A small network was shown many inputs. Here are its activations along a few directions, one row for each input.
Each table varies a few parts of the input and shows all the possible inputs, shuffled.
Descriptions start from the smaller parts, as in this example, which fits no table here: values(3) and (point or line(9) or (line(4) and ring(8))).
Shared parts are said once, and a part with two or three values counts as separate values.

Other details of the inputs vary at random and push rows far along two fixed directions, the same in every table; ignore that.
These rows show it; all are for the same input, with only those details redrawn:
[ 12  24  -9  -5   8  22  45 -33 -13  34  -7  56  25 -10  10]
[  2 -25  -1   7   1   2   1  -6   2  -1   3 -29  -3   5 -23]
[-48  -5  -6  25 -20  14 -16  29  -3  16 -17   7  13 -33  37]

Table:
row 1: [ 21  -5   1 -14   1 -20 -10  11  11 -15   3 -23 -19   9  -7]
row 2: [-48   2   2  25 -20  10  -4  44  -4  16 -11   6  13 -31  35]
row 3: [-32  20  -5  11 -18  -7 -31  49  11  -2 -10  18   1 -24  46]
row 4: [ 80  26   0 -43  29 -12  47 -50   1  -1  11  26  -4  43 -38]
row 5: [  0 -25   6   1   5   1  -6  -7   3  -9   5 -25   3   7 -21]
row 6: [-47   2  13  21 -14  13 -16  39   4   6 -13  12  17 -29  39]
row 7: [ 18   1   1 -11   4 -14 -14  12  10 -25   7 -19 -14  15 -11]
row 8: [-32  15 -16   7 -20  -3 -38  36   0  -7 -14  17   5 -26  47]
row 9: [ 28  41 -17 -25   5   0  24 -26  -9  19 -11  64  16   1  23]
row 10: [  4 -19  11   8   4   2   7   5   7  -3   5 -29  -6   9 -22]
row 11: [ 29  42 -19 -19   8  -5  27 -26  -7  21  -7  62  14 -13  17]
row 12: [ -1 -16  22   1   2   2  -1  -3  10 -21   7 -23   1  15 -17]
row 13: [ 16  -7 -11  -9   0 -19 -19   3  11 -16   9 -17 -12  11 -14]
row 14: [-53  -2   4  18 -22  13 -24  21   0  -2 -15  12  21 -27  41]
row 15: [ 11  24 -13  -6   5  18  50 -29 -19  36  -3  54  28 -11   7]
row 16: [ 30  37 -19 -26   5  -1  27 -28  -9  21  -9  62  12  -9  24]
row 17: [  2 -25  -1   7   1   2   1  -6   2  -1   3 -29  -3   5 -23]
row 18: [-11   8  23   3  14  -5 -24 -14 -14 -22  18 -15 -37  25 -15]
row 19: [ 23   0   1 -10   1 -20 -12  11   8 -14  10 -25 -14  10  -7]
row 20: [-10  15  35   3  17  -4 -18  -3  -9 -24  19 -14 -40  28 -15]
Q: What do these inputs look like to the network?
A: values(2) and (point or line(4) or ring(5))
Q: The inputs of row 1 and row 16 match in every part but the values(2) part. If row 4 is changed in the same way as row 1 into row 16, which row does it become?
A: row 9
Q: Change only the line(4) part in row 17. List by row number the other rows that result.
A: row 5, row 14, row 15
Q: Change only the values(2) part in row 15. List by row number the other rows that result.
A: row 2

Table:
row 21: [ 18  14  -1  -9   8   1  16 -10  -1   4   2  18   2   7  -2]
row 22: [-4 -2  5  2 -1  4  1  1 -2 -3  0 -4  1  4 -1]
row 23: [ 5 11  0 -3  4  2  5 -3  0  2  1 14 -2  2  2]
row 24: [-14 -12  -5  10  -6   1 -13  12   0  -2   0 -15  -2  -7   0]
row 25: [ 14   5  -9  -5   4   3  20 -13  -4  10   1  13   9   2  -7]
row 26: [-11  -5   0   5  -6  -6 -18  12   3  -9   1 -12  -8  -4   5]
row 27: [ 17  17   0  -9  10   1  15 -18  -4   5   3  20   1   7  -5]
row 28: [-19  -9  -1   9  -8   1 -16  10   1   0  -7  -8  -1  -8   9]
row 29: [ -8  -4   1   4  -5  -5 -15  17   4  -8  -2 -13  -6  -2   6]
row 30: [-8 -3  2  4 -3  3 -3  7  4  0 -1  1  8 -7  6]
row 31: [-7 -3  0  3 -5  1 -1  9  5  1 -4  0  9 -7  5]
row 32: [-18  -4   2   9  -8  -3 -22  25   5  -7  -2 -13  -7  -6  11]
row 33: [-4  3 -2  0 -5 -4 -7  7  1 -3 -1  2  0 -4  9]
row 34: [ 47 -56  14 -10  19 -24  -2 -20  13 -35  28 -96 -35  48 -86]
row 35: [-7  0  4  5  1  3  4 -1 -3  7 -1  2  0 -5  1]
row 36: [  9   5   3  -3   6   5  18 -13  -4  11   2  11   4   0  -3]
row 37: [ 4  8 -1 -4  2 -4  1 -8 -2  0  3  9 -2  2  0]
row 38: [  3   6   5  -2   7   6  11 -15  -6   2   4  10   2   8  -7]
row 39: [  3   9   4  -2   6   9  14 -14  -6   3   2  14   4   5  -2]
row 40: [-14  -7  -6  10  -5   1  -9   8  -2   2  -1  -6   1  -7   2]
row 41: [11  7 -2 -8  3 -2  5 -7 -2  1 -1 11  2  2  2]
row 42: [-5  0  3  4  1  4  5 -1 -2  6 -1  1 -1 -6  2]
row 43: [ 4 -4 -3 -1 -1  2  4 -5  0  3 -5  0  3  0  0]
row 44: [ 10   8   0  -8   6  -3   4 -13  -4   1   2  11  -1   5  -3]
row 45: [ 13   0  -4  -7   2   2  14 -14   0   7  -4   6   4   5  -5]
row 46: [11  8 -1 -7  2 -3  7 -3  1  0  0  6  0  4 -1]
row 47: [-20  -5   4   8  -9   3 -10  17   0  -3  -4  -8   1  -4  10]
row 48: [ 15   6   1  -6   6   3  24 -15  -3  12   1  13   5   2  -7]
row 49: [12 11 -4 -9  1 -3 10 -9 -1  3  1 14  3  2  2]
row 50: [ 14  13  -1  -8   6   1  10 -10  -2   3   2  15   2   4   0]
row 51: [10  6 -1 -8  4 -2  3 -8 -3  0  1  8  0  3  0]
row 52: [-17  -5   1   7 -10  -5 -19  27   6  -6  -4 -13  -6  -5  11]
row 53: [-12  -6   2   7  -4   2  -8   9   5  -4  -1  -5   4  -8   4]
row 54: [-21  -3   3  10  -7  -4 -23  23   4  -7  -2 -12  -9  -5  10]
row 55: [ -9   2   1   4  -3  -2 -13  11   2  -5  -1  -4  -5  -4   7]
row 56: [  9   4  -8  -2   3   4  15 -10  -4   9   0  12   8  -1  -3]
row 57: [ 15  10  -3 -12   4  -3  11 -10  -3   3  -1  14   3   4   0]
row 58: [  5   1  -2  -3   2   5   8 -13  -2   6  -3   9   3   0  -1]
row 59: [ 2 -3 -6  2  1  3  4 -3 -3  5  2  0  4 -2 -4]
row 60: [ 4 -1  1 -1  1  3  7 -2  4  1  0  4  9 -2 -1]
row 61: [-13  -4   6   6  -3   4  -6   7  -2  -3   0  -7   0   0   4]
row 62: [-20  -7   3  10  -6   1 -14  14   5  -3  -3  -7   4 -10   7]
row 63: [  7  -1  -2  -4   2   4   7 -12  -1   6  -2   5   3   2  -2]
row 64: [-15  -2   0   4  -6  -3 -19  14   0  -6  -4  -6  -5  -8  12]
row 65: [-18  -6   0   7 -10  -6 -24  20   4  -8  -1 -14  -5  -8  12]
Q: What do these inputs look like to the network?
A: line(5) and (line(4) or values(5))
Q: Change only the values(5) part in row 45. List by row number the other rows that result.
A: row 25, row 31, row 47, row 48
Q: Change only the line(4) part in row 26. List by row number the other rows that result.
A: row 23, row 55, row 64
